A small network was trained on made-up records. Each row is its average activation on records with the value named, seen along a few directions.
Values that are neighbours, or in one group, have similar rows; names and order tell nothing.
(in the rows, 500 means zero)
Random noise pushes rows far along 21 fixed directions. That doesn't count. These rows show it; they differ only by the noise:
[442 513 483 519 402 401 344 448 424 648 504 557 384 637 315 407 696 536
 591 454 608 680 535 577 564 667 418 568 644 561 469]
[690 105 653 178 271 351 745 407 374 452 439 602 467 394 499 348 552 350
 899 470 444 396 805 627 482 667 374 597 564 316 622]
[697 541 623 628 247 521 439 605 538 161 399 572 406 702 516 445 292 269
 305 575 486 545 610 644 355 272 578 772 558 383 555]
[495 841 374 156 420 760 624 558 283 483 358 321 549 542 324 346 477 207
 688 557 290 327 162 533 165 551 557 270 421 673 620]
[692 365 570 389 545 433 662 582 727 290 612 476 711 420 716 602 287 502
 549 591 248 248 608 427 433 593 323 485 568 351 518]
[661 640 402 618 447 231 554 294 478 478 500 491 963 599 521 685 491 446
 775 393 258 626 270 573 701 468 400 721 420 409 875]
[473 733 527 367 370 419 582 416 447 362 476 388 672 626 575 424 444 240
 638 434 579 531 621 633 417 484 443 484 414 532 429]
[361 254 533 232 638 551 732 602 901 446 695 562 473 520 405 958 505 584
 574 523 341 373 735 472 680 246 793 318 450 558 308]
[741 377 549 438 478 463 662 488 541 462 647 503 856 567 595 586 427 538
 420 697 621 532 755 415 272 624 785 327 635 316 442]
[586 734 147 643 342 428 498 427 275 302 545 618 565 478 418 518 410 295
 256 440 579 681 312 596 434 496 355 376 522 180 445]
[466 658 515 341 833 540 455 410 581 498 541 466 471 457 348 585 622 629
 415 449 472 424 579 560 708 381 797 336 358 712 489]
[317 537 688 374 531 609 696 353 466 538 404 409 732 584 459 459 679 336
 653 527 500 527 588 508 479 545 650 376 582 630 535]
[705 736 575 438 276 309 503 448 647 408 565 667 718 447 539 535 444 365
 623 474 412 615 409 545 662 730 314 584 638 691 509]
[456 562 665 316 764 832 587 539 595 584 349 550 438 603 294 333 730 431
 735 525 492 463 590 671 528 584 532 630 583 574 494]
[512 416 720 517 639 710 471 515 508 604 701 481 654 595 388 470 201 500
 577 441 199 623 511 379 471 492 513 181 400 323 330]
[104 634 648 421 793 585 542 574 672 619 606 376 437 614 608 478 573 478
 430 334 632 521 575 248 397 494 196 433 469 602 305]
[336 547 579 336 434 431 571 611 749 405 660 613 493 659 350 744 555 378
 385 397 217 616 292 273 623 488 260 345 655 573 536]
[564 337 655 246 451 390 523 449 322 578 556 543 503 604 402 522 768 538
 530 447 653 687 618 397 628 508 639 350 416 478 637]
[403 482 455 414 613 617 816 629 595 412 430 437 756 519 619 550 591 367
 479 549 623 473 482 417 259 403 362 494 457 226 466]
[469 651 397 470 628 680 567 486 492 468 374 540 429 358 585 507 383 504
 485 625 391 414 389 624 410 354 777 761 380 720 644]
[416 600 266 372 707 511 366 493 540 446 480 478 207 459 356 490 488 646
 541 571 444 400 605 800 511 414 609 635 399 626 476]
[703 360 368 605 421 460 369 601 637 648 559 440 570 661 476 559 463 684
 811 588 399 288 599 722 610 724 639 601 639 486 308]
[486 476 328 496 319 282 482 696 524 565 568 499 293 635 256 690 455 390
 419 299 615 578 269 408 339 254 500 442 428 403 551]


Values of Rebed:
g6: [161 807 187 590 361 274 210 537 498 551 573 481 145 709 306 598 433 479
 453 375 600 852 238 730 609 328 440 550 383 736 492]
g1: [458 411 456 421 395 326 647 372 466 631 413 675 384 225 487 333 401 465
 542 364 347 533 386 572 549 529 669 622 483 629 613]
g5: [692 638 579 548 464 537 362 436 560 561 405 426 595 306 382 581 727 693
 761 751 664 504 435 391 448 601 364 523 633 748 726]
g10: [640 565 205 635 370 272 207 494 563 489 406 197 451 341 463 373 502 775
 465 462 412  58 536 543 418 348 372 464 273 562 274]
g2: [555 683 454 634 767 531 482 386 437 620 427 410 591 564 566 436 360 520
 627 392 415 422 435 562 433 411 628 815 369 555 761]
g9: [479 549 675 600 519 654 490 435 577 471 463 579 433 437 431 544 426 459
 355 455 332 470 431 387 671 403 710 422 569 675 512]
g3: [345 569 498 375 605 680 601 476 494 215 526 410 396 564 528 580 459 302
 401 602 525 380 658 533 380 450 340 341 588 414 497]
g11: [394 221 527 670 386 400 485 488 502 677 464 542 364 699 314 552 734 564
 352 242 489 489 527 250 604 356 609 519 619 363 507]
g4: [468 285 606 323 593 570 718 645 622 393 342 642 432 358 427 458 607 427
 475 646 355 446 333 545 475 634 398 563 713 456 737]
g7: [679 671 374 316 495 376 708 514 535 446 549 629 570 637 765 491 395 332
 506 333 417 462 375 487 532 569 387 821 435 454 756]
g8: [618 438 845 407 572 548 572 479 607 435 625 464 691 767 710 500 405 478
 409 645 648 594 872 417 396 556 697 492 573 505 531]
Rebed is arranged as a ring.
List every value one step from g2, in the order listed.
Answer: g11, g4
List every value one step from g5, in the order listed.
Answer: g1, g9
List every value one step from g8, in the order listed.
Answer: g10, g3

Values of Puz:
y8: [454 422 531 545 572 637 572 530 481 577 531 452 475 473 598 538 368 502
 578 628 628 490 542 477 320 541 592 465 566 516 534]
y1: [482 601 526 654 519 384 410 364 599 594 603 539 631 502 503 630 479 592
 548 461 417 624 445 389 574 516 351 631 548 616 604]
y3: [485 582 523 235 386 413 526 352 570 450 661 564 394 579 370 647 478 487
 551 449 253 507 655 303 426 423 493 504 547 697 612]
y2: [487 580 552 618 725 430 399 441 570 536 434 356 656 336 592 450 661 742
 281 494 525 345 455 337 609 490 538 383 448 633 509]
y6: [498 452 487 497 515 406 603 496 541 562 528 502 492 335 499 572 374 466
 567 400 519 453 459 439 441 439 514 462 449 502 514]
y10: [385 400 480 345 644 496 418 474 332 742 504 366 331 545 478 320 555 624
 656 421 599 467 623 562 469 552 570 455 303 556 443]
y4: [465 349 634 767 453 394 354 562 528 533 422 521 497 408 420 504 463 547
 511 615 637 719 382 641 579 576 531 498 646 523 583]
y11: [642 440 534 430 595 488 466 461 355 379 591 550 513 500 542 731 540 576
 442 611 517 629 434 436 648 430 547 450 412 454 862]
y9: [530 558 483 417 474 603 695 555 552 431 419 631 501 440 478 473 583 342
 432 562 645 514 513 496 305 529 495 608 641 451 490]
y7: [551 554 461 270 482 394 532 748 565 659 455 465 542 543 490 346 561 521
 555 479 563 497 295 528 372 660 517 530 415 584 461]
y5: [450 512 494 440 396 393 559 483 592 425 491 364 603 549 452 516 567 464
 495 462 555 440 652 445 361 297 451 394 410 436 370]
Puz is arranged as a line.
Going along Puz from y10 by way of its neighbour y1, in what order are y2, y11, y9, y5 met?
Answer: y11, y9, y2, y5
List every value one step from y6, in the order listed.
Answer: y3, y4

Values of Sofu:
m6: [375 520 320 762 577 283 378 307 417 500 557 440 487 467 572 522 486 637
 260 405 532 507 564 394 405 358 367 628 444 397 544]
m7: [396 620 465 465 355 520 372 461 596 227 575 332 612 398 698 796 569 650
 392 756 504 348 707 443 654 396 572 276 439 795 233]
m3: [560 589 238 308 678 492 539 468 538 418 718 555 712 501 616 482 432 677
 272 538 268 474 561 518 587 646 554 297 375 368 243]
m9: [439 409 600 539 430 285 490 303 553 534 458 512 239 451 606 499 546 536
 595 291 525 380 767 399 507 241 373 940 416 657 693]
m4: [331 794 548 520 410 567 467 501 575 320 568 487 523 578 516 682 547 318
 343 528 659 657 424 408 578 411 297 310 540 652 422]
m5: [601 558 536 666 414 513 314 715 556 630 537 329 797 792 608 367 364 644
 485 587 570 733 440 420 268 470 455 541 333 310 323]
m10: [382 491 382 552 688 827 622 577 495 548 554 634 615 289 320 775 503 489
 640 795 613 825 157 532 529 685 362 146 693 346 574]
m11: [272 540 336 525 744 509 525 378 362 677 565 573 383 325 440 306 532 573
 295 338 642 591 570 482 393 529 456 396 398 372 236]
m8: [483 771 695 270 373 642 642 496 827 245 406 490 629 395 623 304 545 281
 691 457 270 154 785 486 463 611  51 615 601 688  98]
m2: [369 287 821 653 346 754 498 383 462 537 567 730 517 538 407 635 677 461
 622 602 553 876 653 416 811 619 445 331 770 471 373]
m1: [601 522 578 486 580 373 496 581 622 474 525 522 273 349 558 193  89 438
 291 385 502 316 676 543 173 547 602 576 541 522 322]
Sofu is arranged as a ring.
Going along Sofu from m4 by way of its neighbour m3, in what order are m7, m9, m10, m11 met?
Answer: m11, m7, m10, m9
List every value one step from m1, in the order listed.
Answer: m8, m2

Values of Vegog:
t7: [658 673 612 338 364 511 452 566 439 349 390 516 550 786 267 403 691 328
 348 550 658 648 561 645 486 482 803 410 566 524 533]
t6: [389 667 323 440 469 600 560 337 498 581 459 578 536 582 113 591 710 442
 515 419 391 591 416 568 580 334 726 380 488 588 446]
t3: [391 469 533 590 869 711 504 538 595 488 356 471 521 212 453 372 388 602
 574 526 335 420 417 721 657 427 497 457 328 438 386]
t4: [268 581 520 571 349 685 518 474 538 511 514 501 679 370 505 537 564 520
 324 689 474 582 485 330 408 546 581 225 608 670 160]
t2: [738 306 424 534 439 641 490 589 367 660 450 609 444 361 250 380 549 567
 488 595 507 432 417 554 375 619 727 348 588 349 391]
t10: [582 202 242 666 794 610 629 504 376 584 509 625 476 436 456 596 393 613
 497 628 489 499 436 710 434 574 763 620 602 132 696]
t5: [499 413 598 340 365 545 544 386 210 470 526 291 430 495 672 408 568 362
 807 514 615 230 671 497 569 810 324 188 615 553 503]
t11: [386 545 475 330 599 677 678 627 605 456 401 387 760 570 655 339 583 496
 434 657 477 442 513 455 227 545 388 512 434 389 377]
t8: [504 574 465 651 375 617 633 721 401 771 448 557 395 438 827 421 329 292
 597 500 894 504 170 447 298 836 518 657 701 666 530]
t1: [766 742 489 394 525 472 476 592 733 460 629 539 651 489 403 685 493 499
 565 409 683 535 559 509 640 390 579 332 334 517 250]
t9: [431 420 215 553 434 325 554 506 451 426 411 373 585 231 597 579 496 562
 495 576 499 334 308 624 542 454 477 345 400 452 507]
Vegog is arranged as a line.
Going along Vegog from t11 by way of its neighbour t6, in what order are t2, t10, t1, t9 met?
Answer: t9, t1, t10, t2
List every value one step from t7, in the order listed.
Answer: t3, t4
